A small network was trained on invented records. Each row is its activation on one of them, seen along a few directions.
Records have a field called Vula. Each example row is followed by its value.
Records without Vula are marked absent.
The largest differences between rows may come from other fields.
(in the rows, 500 means zero)
Random noise pushes rows far along 20 fixed directions. That doesn't count. These rows show it; they differ only by the noise:
[483 626 526 394 628 446 618 336 363 494 431 332 390 668 475 721 698 510
 408 622 177 648 395 478 494 477 616 674 697 479 559 599 551 559 358 570
 447]
[517 580 591 509 429 511 534 394 627 530 638 666 571 425 663 424 523 503
 535 489 362 411 357 481 427 496 465 433 551 513 470 583 467 483 511 439
 417]
[490 539 529 588 499 631 440 612 528 500 464 564 409 446 494 603 472 566
 403 423 488 603 534 524 379 570 430 439 515 427 559 271 468 414 502 499
 337]
[484 564 558 371 321 507 463 680 533 636 577 576 607 652 850 487 523 542
 611 427 467 516 288 636 433 679 464 517 674 541 523 496 490 410 432 474
 573]
[582 458 460 450 464 484 314 577 398 441 512 321 565 452 622 478 349 509
 524 489 513 538 627 657 349 555 275 572 402 472 446 439 595 723 580 417
 270]
[346 405 284 554 600 588 673 600 502 418 572 529 509 518 569 421 599 622
 168 596 445 407 559 634 535 361 513 664 382 263 573 493 709 696 547 409
 450]
[525 403 667 390 483 514 430 509 586 548 456 500 449 349 532 607 228 530
 525 404 845 301 463 404 816 420 526 465 355 589 575 566 475 407 400 651
 373]
[629 521 545 528 470 445 549 584 297 358 564 583 342 404 590 452 555 361
 364 541 347 605 370 430 445 448 431 588 629 454 545 519 277 456 540 565
 589]
[485 387 476 493 564 410 419 387 429 416 432 392 186 592 334 674 538 346
 688 391 417 573 480 565 392 485 592 517 561 615 437 525 289 599 736 585
 458]
[524 516 585 581 474 546 514 491 557 559 523 450 539 634 566 461 546 352
 585 582 388 555 413 280 342 557 633 634 673 482 566 599 450 406 447 399
 564]
[542 479 563 577 523 554 571 460 482 487 475 373 533 615 644 605 685 653
 573 389 489 536 668 466 421 497 455 516 655 457 349 367 618 299 373 463
 519]
[530 763 598 348 619 278 346 450 501 461 330 515 588 621 588 286 577 465
 428 785 360 535 445 464 674 317 441 325 453 475 667 634 603 577 438 569
 462]
[463 484 471 546 418 451 481 499 507 399 414 630 472 521 567 426 594 363
 527 604 421 754 451 543 287 366 437 448 259 670 374 603 518 491 506 426
 698]
[299 461 504 544 480 464 568 594 493 508 399 453 407 633 353 447 532 381
 454 655 630 488 565 372 686 445 666 528 582 583 587 435 571 461 436 587
 828]
[407 496 622 520 504 567 581 447 528 477 483 521 354 450 231 508 473 470
 336 647 602 550 600 334 600 419 644 418 410 539 666 516 338 507 474 618
 505]
[417 513 563 425 404 454 480 430 397 439 372 317 203 718 673 466 706 562
 486 590 397 398 537 594 383 439 514 568 676 566 475 304 431 593 575 552
 549]
[673 551 667 488 401 413 611 385 292 386 614 718 480 327 798 624 568 533
 405 451 566 545 475 413 489 477 431 468 750 560 509 663 456 444 280 554
 472]
[424 458 643 496 273 465 522 349 602 477 659 537 531 328 624 439 435 588
 450 615 589 285 674 413 451 467 454 386 523 595 534 490 520 667 451 442
 301]
[592 488 464 516 657 611 557 418 489 530 541 510 532 585 547 483 601 552
 423 520 448 523 557 535 426 514 587 634 603 324 606 469 499 612 575 425
 361]
[452 461 406 378 396 469 502 671 401 482 491 397 470 381 664 524 367 614
 274 543 536 295 381 585 592 502 386 672 459 394 582 479 635 646 430 523
 406]
[387 486 493 425 270 546 637 397 636 607 660 731 694 480 591 337 502 448
 561 639 531 498 426 628 412 563 568 454 462 741 465 556 616 648 504 377
 708]
[461 433 512 503 438 485 467 584 390 374 506 335 512 531 522 715 411 466
 448 542 528 693 652 482 354 529 474 503 514 565 567 621 691 554 348 435
 298]

[438 585 504 504 493 438 380 671 350 492 572 313 422 554 447 547 389 473
 509 363 448 442 449 510 487 688 400 556 685 357 506 611 361 600 565 569
 410]
c4
[542 530 499 493 585 445 506 468 492 330 493 521 449 419 414 368 457 458
 446 515 439 412 479 528 648 310 428 343 343 507 464 579 517 459 599 580
 465]
c3
[671 536 650 416 493 590 544 146 499 468 518 538 395 561 582 258 562 489
 523 620 525 254 525 519 386 433 650 475 669 567 606 505 379 676 703 447
 381]
c4
[399 427 432 543 596 551 511 430 490 513 354 398 465 614 682 669 524 588
 479 402 632 404 483 522 469 432 556 723 438 449 417 693 740 558 348 430
 458]
c8
[833 451 532 296 502 432 531 243 448 543 516 534 559 420 529 413 519 587
 548 547 612 300 451 449 451 532 625 486 635 422 702 651 293 639 628 476
 336]
c5
[417 528 537 559 558 589 477 730 461 546 398 383 384 448 450 683 391 439
 334 550 421 666 470 396 668 490 436 728 442 482 531 242 541 345 291 620
 536]
c3
[598 508 500 389 454 526 438 410 597 488 379 645 597 539 855 401 487 480
 701 438 528 470 326 759 502 358 398 431 285 774 274 456 787 367 500 420
 614]
absent
[429 469 506 512 364 428 425 549 493 493 465 327 395 412 432 497 478 726
 461 420 621 306 596 418 454 519 389 425 307 363 445 595 257 553 506 571
 394]
c2
[647 665 600 389 379 610 547 351 359 559 380 314 579 662 521 265 633 583
 442 761 507 505 549 443 265 594 552 565 626 493 581 474 469 561 433 416
 635]
c5
[487 469 405 489 521 398 496 453 674 613 335 446 461 542 535 566 639 652
 579 451 394 238 339 385 483 488 590 510 651 361 534 391 582 339 509 438
 469]
c2
[456 592 581 577 709 511 416 409 423 511 451 577 443 664 475 363 564 399
 411 619 637 623 643 422 522 436 602 596 472 394 610 692 319 749 540 522
 532]
c5
[711 514 407 438 439 321 478 459 461 568 467 454 549 508 471 613 646 530
 684 414 272 583 239 354 227 645 541 525 588 370 512 791 203 399 518 451
 488]
c2
[624 475 396 508 424 374 218 708 502 583 440 597 580 331 504 455 351 462
 474 574 581 612 557 442 348 650 363 493 449 382 693 303 337 654 581 440
 347]
c7
[552 489 530 561 539 604 557 459 414 433 510 249 536 600 466 287 600 548
 460 578 467 471 753 504 423 435 414 594 512 407 372 366 539 534 569 434
 587]
c4
[823 528 484 588 309 454 358 525 300 377 353 622 476 181 631 378 398 518
 426 482 699 407 498 370 221 580 293 417 589 462 538 365 468 474 490 412
 461]
c6
[571 363 494 354 392 413 473 678 501 698 474 626 564 386 294 431 471 456
 425 712 729 714 574 369 605 605 611 540 471 486 805 309 156 562 512 583
 728]
c6
[522 420 449 473 500 507 553 568 482 382 467 477 404 505 461 541 534 452
 442 542 398 570 556 591 466 431 499 431 616 575 552 234 629 398 588 483
 467]
c7
[537 465 581 650 424 701 681 375 488 434 642 370 581 370 251 524 343 462
 543 407 616 427 561 319 397 580 559 468 499 584 353 726 587 350 404 431
 530]
c3
[416 381 373 608 359 569 657 460 550 496 581 351 511 503 347 541 622 612
 523 466 386 458 568 451 229 587 536 531 473 435 368 494 470 483 544 384
 557]
absent
[642 417 484 349 492 531 565 371 399 611 517 419 579 455 342 687 351 319
 690 462 542 622 332 521 520 664 641 718 587 708 458 633 519 540 458 508
 635]
c1
[397 415 474 562 371 341 503 435 545 473 513 612 372 299 460 475 473 368
 468 604 477 334 410 334 540 407 529 557 496 575 489 521 393 603 522 514
 617]
c1
[412 492 608 624 476 604 575 412 583 518 642 621 418 481 556 553 551 464
 545 428 438 484 576 513 475 533 543 501 723 577 439 296 475 472 520 484
 461]
c6
[494 454 433 508 523 420 423 524 400 405 442 407 190 493 599 622 486 449
 504 352 376 328 235 496 459 449 486 677 494 412 433 655 317 545 610 584
 404]
absent
[345 764 509 519 554 546 449 569 484 593 538 439 619 595 413 390 520 613
 352 589 398 488 556 529 506 667 450 457 610 288 614 505 528 667 454 515
 408]
c8
[432 534 600 572 402 575 506 477 537 533 547 570 461 432 656 516 498 484
 500 492 447 572 498 519 428 492 383 575 424 620 315 374 493 449 399 491
 568]
c7
[554 434 470 518 397 418 517 511 523 501 744 592 710 280 554 449 384 331
 537 619 368 594 573 491 488 564 393 569 566 612 475 383 573 636 498 394
 485]
c8
[422 517 314 559 511 411 571 642 471 462 510 827 510 268 632 787 521 763
 299 193 594 412 253 569 558 525 380 391 398 293 461 791 587 412 312 543
 405]
c1

Here are new rows. What is Vula for each?
[670 410 604 435 697 590 494 480 538 538 641 394 641 502 469 436 407 533
 470 529 607 475 725 443 694 471 553 559 515 327 690 467 410 558 555 518
 227]
c8
[328 463 589 703 571 513 291 557 728 621 594 326 608 616 562 366 402 383
 663 536 461 426 741 330 525 497 441 640 452 394 433 410 478 610 539 406
 377]
c3
[615 594 562 433 566 693 394 520 519 502 373 373 511 709 542 576 445 433
 654 421 360 791 370 674 295 553 467 495 337 640 406 516 582 318 488 446
 411]
c3
[542 554 556 563 668 513 470 412 460 442 390 561 437 374 721 557 515 536
 322 554 457 525 564 498 647 263 334 667 374 474 388 309 689 514 329 545
 396]
c7
[405 478 675 506 346 481 520 552 496 467 503 468 436 468 512 508 457 381
 380 751 515 635 659 312 525 427 521 535 519 676 606 375 485 491 323 529
 559]
c4
[367 622 695 503 514 825 617 458 599 563 548 431 411 482 425 619 402 512
 355 534 330 634 463 546 544 486 488 590 355 627 441 309 541 356 362 567
 384]
c7
[538 335 522 462 614 692 577 711 457 439 479 594 464 607 405 680 435 410
 586 291 748 853 557 717 627 469 566 409 410 680 462 400 563 176 513 579
 663]
c5
[433 614 434 480 593 500 585 372 484 502 460 565 503 428 380 689 610 677
 255 617 361 613 599 545 485 500 532 451 509 418 651 438 636 660 369 503
 252]
c6
[528 326 333 494 677 498 551 521 567 470 423 447 533 620 412 642 553 495
 538 474 515 569 535 509 523 421 664 535 433 449 569 561 670 408 530 436
 433]
c7
